Each row below holds a small network's activations on one input, seen along a few directions.
Each table varies a few parts of the input and shows all the possible inputs, shuffled.
Descriptions start from the smaller parts, as in this example, which fits no table here: one of 6 places along a line, together with either a single point or one of 11 places along a line or (one of 2 separate values, together with one of 8 places around a ring).
Shared parts are said once, and a part with two or three values counts as separate values.

Other details of the inputs vary at random and push rows far along two fixed directions, the same in every table; ignore that.

A family of inputs:
R1: [  3  11   2  13 -16  -9  10  -5  -7  -4   4]
R2: [ 12  12  -3  14 -13  -2  18   4 -11   4  -6]
R3: [  9   9  -1  22 -30  -8  16   3 -17  12   6]
R4: [-12 -23  -1 -19  14  -2 -29   4  12  24  -6]
R5: [ -6   5   6   3 -16  -4  -7   1  -7  10  12]
R6: [ -3  -1   0 -10  22  11  -8   6   3  -5 -15]
R7: [ 14  15   0  17  -5   3   8   9 -11 -14  -3]
R8: [ -2   1   3  13 -14 -14   8   6 -13  22   0]
R9: [  3   9  -2 -22  45  19   0  -2   8 -17 -26]
R10: [ 10  12   6  24 -28  -6   2   9 -14  -1  13]
R11: [  1   8   1  21 -31 -12  15  -2 -12   7   8]
R12: [-12  -4  -6 -32  26  14 -16  -1  14 -12 -18]
R13: [  8  10   5  15  -9 -11   9   1 -17   1   1]
R14: [  2 -11  -1   0   8   5  -4 -14   9   6  18]
R15: [-15  -2   0  -3  -4  -6   5  -3  -2  15  -5]
R16: [  0 -11   1   5  14   1  -2 -11   6   5  15]
R17: [-23  -7   3 -31   7   1 -19   0   8  28   0]
R18: [ 16   6   4  28 -26 -10  -2   7 -10  -1  13]
R19: [ 40  12 -12   9  23  20  18  -5  -1 -36 -28]
R20: [-12   1   5   8 -13 -14  -1  -3  -6   9   7]
R21: [ -6   5   1  11 -21  -8  -3   7  -9  -6   7]
R22: [ -8 -19   6   9 -16  -9 -14 -11   6  27  35]
R23: [  6   3   1  19 -15  -9  -4   1  -6 -15   6]
R24: [ 35  31  -6  17  13  16  34  -3 -11 -37 -21]
R25: [ -4 -10  -8  -7  -5   0 -12  -4   5  -2  -2]
R26: [  2   9   3  26 -26 -12   4   5 -17 -13  10]
R27: [-21  -5   2 -24  13   3 -15  -3  10   4  -4]
R28: [ 17  -2  -1  19  -7  -1   9 -14  -4  -2  23]
R29: [ 21   1  -1  26 -30  -9   1  -1 -12   2  12]
R30: [ -7   5   7   5 -12  -7  -6   4  -9   9  10]
R31: [  1  12   4  23 -28 -11   7  -2 -12  -6  15]
R32: [-16 -19  -5 -18  13  -1 -22  -2  12   6  -9]
R33: [-16 -20  14 -21  23  -1   6   1  12   5  -4]
R34: [  7  -2   1   1  -2   3 -14   3   6   2   2]
R35: [ -4   7  -3 -15  13   8   4 -10   5  -9 -11]
R36: [-11 -22  -2 -21  11   0 -28   5  12  24  -6]
R37: [ 10  -8 -11 -31  43  23 -10  -2  17 -12 -31]
R38: [ 34  30  -8   9  27  17  34  -3 -10 -40 -30]
R39: [-13   2   6   9 -13 -12  -4  -1  -6   2  11]
R40: [  2  11   2  14 -14 -11  11  -4  -9  -4   4]
R41: [-25  -7   8 -26   3  -1 -24   0   9  27   7]
R42: [ 12   1  -7 -26  42  25  -8   0  17 -20 -27]
R43: [-15 -19  -8 -22  10   3 -22  -2  15   7  -9]
R44: [-17   0   6   1 -21 -10 -10  -2  -3  11  16]
R45: [-17  -8  -1 -11   6  -4  -1  -4   2  14  -9]
R46: [-11   3   3   4 -17  -8   0  -3  -3   8   8]
R47: [  7   8  -7 -28  43  28  -2   1  11 -22 -29]
R48: [ 37  32  -7  17  13  23  27   1 -11 -45 -20]
R49: [  2   1   0  18 -23  -8  -7   2  -6 -10  11]
R50: [ -6 -11  -6  -4  -2  -3 -11   0   4  -1  -5]
R51: [ -9 -14  18  -2  -7 -13  14   2   1   7  12]
R52: [ 3 -4 -6  4 -8 -8  8  5 -1 17 20]
R53: [ -8 -13  17  -7  -9 -10  12   2   2   8  12]
R54: [ 15  -3  -1  22  -5  -3   9 -12  -4  -2  21]
R55: [-16 -19  -7 -14  -7  -1 -22  -1  10  13   1]
R56: [13  3 -6 15 -6 -8 18  5 -5  4 17]
R57: [ -4  -8  -5 -17  16   2   4   7   9  15   7]
R58: [  1   7   1  22 -30 -13  15  -2 -12   8   7]
R59: [  2  -5   3   3   6  -3 -15   7   4   4  -1]
R60: [ 4 -4 10 -5  3  0 21 -1  4 -9  3]
R61: [-24  -6   1 -28   7   3 -20  -4  12  11   1]
R62: [-7 -4 -1 -5 -1 -4  2  6 -5 22 -9]
R63: [ -7  -5   0  -2  -4   2 -16   1   8  -3   1]
R64: [ -1   1   3  17 -32 -10 -10   1  -6  -1  17]
R65: [  8  12   5  21 -27 -10   9   2 -16   6  11]
R66: [ 26  17 -11   9  13  20  13  -5   1 -45 -19]
R67: [ 24  23 -10  17   4  10  35  -6  -9 -30 -18]
R68: [-27 -27  15 -32  18   1  -3   1  19  16   1]
R69: [ 17  19  -5 -10  38  23  13  -2   4 -30 -26]
R70: [ 19  15 -12  -9  35  20  24   0   1 -20 -36]
R71: [ -9   3  -1   2 -19  -4  -8   3  -4  -5  10]
R72: [-12   0   0  -7  -3   4 -11   5   4  -4  -2]
R73: [-18 -21   2 -25  12   5 -36   6  19  24  -1]
R74: [-17 -17  -2 -18  19  -4  -7   8  11  27  11]
R75: [ 2 -5 -5 -2 13  1 11  7  5 10  7]
Description of these inputs: one of 5 places along a line, together with either one of 3 separate values or (one of 2 separate values, together with one of 6 places along a line).
The inputs of R32 and R50 match in every part but the place on the line of 5. If R39 is changed in the same way as R32 into R50, which row does it become? -> R27
Which other rows does R15 become when the choice among 2 separate values takes its other values? List them by row number. -> R62
Which other rows does R51 become when the choice among 3 separate values takes its other values? List them by row number. -> R54, R75
Which other rows does R20 become when the place on the line of 5 takes its other values? List them by row number. -> R1, R35, R40, R46
Which other rows does R2 become when the choice among 2 separate values takes its other values? List them by row number. -> R11

A family of inputs:
R76: [-24   1   9  -7 -22 -13  -9   9  -4  31  13]
R77: [ 16  27  -1  25 -20   1   6  -4 -16 -26  -2]
R78: [  4  15  -2  14 -11   1  14  -3 -10  -3  -3]
R79: [-11 -15  -3 -27  30  15  -5 -14  20  -9 -12]
R80: [ -8  12  -1 -24  37  12  14  -7   6 -13 -19]
R81: [  9   2 -11 -15  34  12  22  -7   5  -9 -27]
R82: [ -8   1  -8 -25  27  18 -21  -9  10  -6 -25]
R83: [ -6  -8 -10 -24  11   8  -7   4   8  18 -22]
R84: [  7  19  -3  23 -21  -2  -7  -2 -12 -20   5]
R85: [-14  -1  13  -1 -11 -10  11   6  -4  15  13]
R86: [-10 -11  -4   0  -9 -10 -33   4   2  18  -1]
R87: [ 16  25   4  25 -28  -4   2   5 -18 -19   4]
R88: [ 34  -2 -10  19   4   5  16  -8  -2   9  13]
R89: [ -1 -13   0   3  -1  -5 -10  -9   6  30  28]
R90: [ 14  22  -6  22 -18   5   2   1 -13 -33   5]
R91: [ 12  -4   2  23 -16 -15   6  -1  -4  -5  11]
R92: [ 47  13  -6  27  15  11  24   3 -12 -13  11]
R93: [ -8  -3   1 -24  33  15   0 -12  18 -19 -12]
R94: [-27 -13  10 -11  -3  -6 -19  -7  11  10  16]
R95: [-17 -13  -4  -4 -28 -15 -32   4   2  33   9]
R96: [-18  -7   7   2 -18  -9 -18  -1   4   4  22]
R97: [  4  12  -4   8 -12   1   6   0 -10  -1  -6]
R98: [ 20  23   0  30 -28  -2   1   5 -18 -26   6]
R99: [ -2  -5  -4 -12  12  12 -24   6   3 -11 -12]
R100: [-17  -4   4  -4  -4  -9   4  -7  -3  19   4]
R101: [ -6   3   1 -23  34  13  -1   5   7   3 -30]
R102: [-33  -1   6 -12 -15  -7 -13   4   2  29  12]
R103: [ -6 -19   0   5 -22 -13  -9  -3   7  15  16]
R104: [ -2  -4  -1  13 -12  -2  -4  -4   0 -10  12]
R105: [ 15   3  -2  19 -13  -8  31  -2 -12  -2   4]
R106: [ 7  2  2  8  6  2  1 -3 -1 11 28]
R107: [-24 -26  16  -9 -17 -14 -22  -1   6  30  20]
R108: [  6   7   8  16 -10 -13  20   1 -17   4   2]
R109: [ 12   2 -17  -6  13  11 -13  -2   7 -13 -21]
R110: [ 12   9  -8  -8  22  10   8   6   2  -5 -32]
R111: [ -3   3  -4  12 -18  -4 -20  -4  -5  -1   4]
R112: [ -4 -16  -7 -30  31  11  12  -4  17   2 -16]
R113: [  9   5  -9  -5  17   6 -11   2   3  -7 -24]
R114: [-28 -18  14 -16 -15 -11 -23   4  13  19  23]
R115: [ -3  12   1 -12  28  10  25  -5   5 -17 -13]
R116: [ 36  17  -1  19  14  11  22   5  -4 -14  15]
R117: [-18 -12   9  -8 -11  -2 -20   6   9   4  17]
R118: [  5  10   9   9 -13  -6  27   5  -7  -8  11]
R119: [  1  14  10  14 -17 -13  21   1 -15   3  10]
R120: [ 15  10   1  23  -9 -14  29   1 -17   0   0]
R121: [ -9  -1   2 -21  12   5 -12  12   2  16 -20]
R122: [  8  10   1  17  -4   0  30  -5 -12 -12   2]
R123: [ 16  13  -3  22 -13  -8  22   6 -17  -1  -4]
R124: [  8  -3   4  11  -7 -13  22   3  -7   4   4]
R125: [ 14  -1  -3  23 -12  -8   5   4  -4 -13   7]
R126: [ -4  17  -4 -25  29  19   3   1   8 -13 -29]
R127: [-10  -5  -9 -17  14  16 -23  -4  10  -9 -10]
R128: [  1   0  -4 -18  35  17  21  -7  11 -20 -19]
R129: [-17 -12  -2 -11  -8  -8  -9   1   3  35  -2]
R130: [-20 -14  14 -15  -4  -3 -10  -3  14   9  11]
R131: [  2  20   1 -15  13  13   6   7   1  -8 -23]
R132: [-31 -36   5 -23  -5  -8 -25  -7  21  38  12]
R133: [  4  -5 -11  -9  17   9 -18   5   8 -11 -17]
R134: [ 15  -6 -17 -12  27  17   5  -4  14 -28 -18]
R135: [ 16   1 -20 -15  27  23  -5  -2  11 -28 -29]
R136: [-19 -20  13  -8 -18 -16  -4   7   0  31  19]
R137: [  3  -9   1 -18  32  14  -3  -2  13 -21 -14]
R138: [ -1  -2  12  10  -9 -12  16   3 -11  11   8]
R139: [-22  -7   5  -9 -25  -6 -35  12   2  14  19]
R140: [ 16  14   2  23 -21  -5  -6   5 -17  -9  -3]
R141: [ -5 -18  -2 -24  33   9  -5  -8  19  -3 -18]
R142: [ 22  15  -3  30 -22  -3  -5   5 -19 -20   0]
R143: [ 33   2  -6  26  10   1  17  -1 -10   5  15]
R144: [ 15   7   1  19  -5 -11  33   3 -13  -4   0]
R145: [-20  -5  10  -5 -13 -12   4  -1   0  15  19]
R146: [ 10  -3   4  18 -15  -6  -1   5  -7 -14  11]
R147: [-28 -22   6  -7 -14 -10 -23  -5  11  20  21]
The inputs of R143 and R106 match in every part but one. If R123 is changed in the same way as R143 into R106, which row does it become? -> R102
What do these inputs look like to the network? -> one of 6 places around a ring, together with either a single point or one of 11 places around a ring
Start at R83 and move only the place on the ring of 11, one step at a time. The first step leads to R129. Which rows follow, in order? -> R81, R105, R112, R132, R103, R134, R135, R109, R95

A family of inputs:
R148: [ 25  23   5  52 -48 -14   9   8 -24 -18  31]
R149: [-14  -8  -6 -30  30  12  -5  -4  12   4 -32]
R150: [ -7   9   0  10 -26  -7  -9   2  -8  15  18]
R151: [-38 -24  -2 -34   0  -2 -47  -3  15  49  12]
R152: [-22  -2   8   1 -26 -21 -10   7 -11  38  11]
R153: [-15 -11  11   0 -17 -14 -24  12  -5  32  18]
R154: [-46 -36  -3 -40   3  -7 -47  -8  22  49   5]
R155: [-13 -20   8 -21  12  -3   5  -2  10  46  16]
R156: [  7   7   6  26 -28 -17   3   9 -19  15  13]
R157: [  3  -3  -1 -13  25  10  -1   2   7 -16 -24]
R158: [  7  -4   2  22 -27  -7 -20   2  -8   3  25]
R159: [ -9 -19  -6  -3 -20 -13   5   6   2  31  10]
R160: [ 15   7  -3   6  12   4  12   1  -5 -15 -22]
R161: [ 12 -13  -8  -1   5   2  11   8   7  -3  -6]
R162: [-16  -3   3 -26  20  10  -3   0  12 -10 -23]
R163: [  5   6  -3   3  -6   6  -2  -6   0 -22  -1]
R164: [ -1  -7   6  23 -33 -21  -2   3 -11  15   8]
R165: [  9   4  11  34 -39 -16   9   5 -15 -13  12]
R166: [ 13  28  -1  12   1   4  28   2 -14 -21 -18]
R167: [ -2   2 -11 -22  26  19  -6 -11  12 -15 -22]
R168: [  3  -3  -9 -22  34  21 -20   1  16 -12 -13]
R169: [  5   9  -6  -8  14  12   7  -6   7 -32 -19]
R170: [  0  13   0  23 -38  -9  -4   1 -15   9  23]
R171: [ 28  17   2   9  16   9  48  -6  -5 -11   1]
R172: [ -8  -3  13  18 -37 -19  -5   8 -11   6  16]
R173: [ 17   1 -11  -2  26  12   3  -9   6 -23 -27]
R174: [-17  -1   7   8 -33 -17   0   1  -9  17   7]
R175: [ -5 -10  11  20 -31 -19  -8   6  -9  11  12]
R176: [ 14  12 -10   5   5   9  11 -12   0 -27 -13]
R177: [ 10  -7  -6 -10  53  12  26 -14  11 -11 -15]
R178: [-30 -22   5 -24  -6  -1 -48   4  15  25  19]
R179: [ -1   9  -3  15 -24  -7  -7   1  -9  16  16]
R180: [  7   6  -1  -2  18   1   5   6  -3  -1 -18]
R181: [ 21  21   6  26 -10  -4  20   8 -16 -30  -6]
R182: [-20 -28  10  -9  14 -11  -4  -5  11  23  22]
R183: [ 18   5 -11  11  -6   1  34   3  -3 -11  -7]
R184: [ -3  -3 -12 -22  30  14  -3 -12  13  -7 -29]
R185: [  6  17   4   8  -9   1  18  -1  -9 -25 -11]
R186: [ 11  25   9  37 -44 -16  22   8 -27 -10  17]
R187: [ 25   0 -10  -3  22  14  28   5   8 -33 -19]
R188: [ 19  16  -4  21 -13   3  15  -8  -6 -37  -1]
R189: [ 17  17   3  16  17   5  51 -13  -5 -35   2]
R190: [-36 -37   0 -32   2  -5 -52  -4  20  43   9]
R191: [  0  -3  -6 -23  35  18 -22   3  16  -6 -12]
R192: [  5  -8  -2  26 -32 -17 -11  -6  -7  10  18]
R193: [ 14   7   8  44 -51 -21   5   3 -18 -15  23]
R194: [-48 -38   8 -40   1  -6 -56   1  27  35  15]
R195: [16 -7  5  0 17  4 21 -1  2 17  7]
R196: [ -3  -3  -5 -26  38  13 -12   6   9   8 -22]
R197: [-37 -24  12 -29   3 -12 -37  11  11  40   5]
R198: [  7   0   4 -26  46  21  25  -4  16  -7 -10]
R199: [ 10  13  -4  29 -34 -10   1  -1 -17   7  20]
R200: [-19 -19   8  -2 -25 -11 -33   2   5  14  22]
R201: [  3  13  -3   0  -2  10  -2   0   0 -17   3]
R202: [ -8 -10  14  22 -19 -22  16  -4  -6   9  36]
R203: [-10  -1  -9 -28  30  16  -5  -9  15 -10 -28]
R204: [  0 -10  -6 -20  33  14 -14  -4  18 -16 -22]
R205: [-14  -1   6  14 -39 -22  -1   2 -15  28  11]
R206: [ 10 -14   3 -28  51  19  11   0  19   4  -7]
R207: [-26  -1  13  -4 -26 -18 -11   8  -6  21  13]
R208: [13  8 -9 -1 20 13 -6  1  3 -7 -9]
R209: [ 16  18   1  27   2  -5  52 -15 -13 -19   8]
R210: [-26 -41  -5 -34   6  -9 -23   8  22  48   2]
R211: [ 29   7   9  13  11   6  35   1  -3 -14  11]
R212: [ 14  20  -6  -1  19  12  16   1  -8 -10 -22]
R213: [  7  20   4  32 -41 -11   5   5 -18  -7  26]
R214: [ 10   3 -11  -3  18  13 -10   0   5  -6  -7]
R215: [  4  13  -6 -13  27  12  11   2  -1  -7 -26]
R216: [-18  -7  13   0 -19 -12 -20  12  -6  21  18]
R217: [-10 -21   3   8 -23 -15 -28  -3   4  13  20]
R218: [-11   7   7  16 -40 -19   6   2 -15  14   9]
R219: [ 33  15 -12  25   1  10   7  -5 -10 -25  -2]
R220: [  6  -8  -9 -16  31  20 -17  -6  16 -21 -17]
R221: [ 25  26  -7  18  -4  14  14  -4  -8 -41  -1]
R222: [ 14   7  -6   9  26   4  43 -18  -3 -13  -5]
R223: [-6  1  8 -7  4  0 -7 10 -2 -1 -3]
R224: [ -1   7  -8 -11   9  14  -9  -5   5  -5  -4]
R225: [ -2   0   6  18 -33 -10 -17   6  -7   5  27]
R226: [  3   0 -11  -9  13  10  -6 -11   5  -7 -15]
R227: [  3  18   0   1   1   3  14   4 -10  -7 -11]
R228: [  1  -7  -8 -26  29  16  15   2  18 -13 -21]
R229: [ 1  0  5 -4  9  0 -6  9 -3  1 -6]
R230: [ 10  21   0  -4  15  13  15   5  -5 -26 -17]
R231: [ -6  10  -4 -26  30  16   2   2   5  -4 -25]
The inputs of R150 and R208 match in every part but one. If R170 is changed in the same way as R150 into R208, which row does it become? -> R214
The inputs of R219 and R178 match in every part but one. If R156 is changed in the same way as R219 into R178, which row does it become? -> R223
What do these inputs look like to the network? -> one of 6 places around a ring, together with either one of 3 separate values or one of 11 places around a ring
Which other rows does R184 become when the place on the ring of 11 takes its other values? List them by row number. -> R149, R151, R152, R154, R179, R199, R205, R212, R215, R226
Start at R162 and move only the place on the ring of 6, one step at a time. The first step leads to R174. Which rows follow, in order? -> R149, R164, R175, R165
Which other rows does R210 become when the choice among 3 separate values takes its other values? List them by row number. -> R177, R195
Which other rows does R228 become when the choice among 3 separate values takes its other values? List them by row number. -> R189, R198
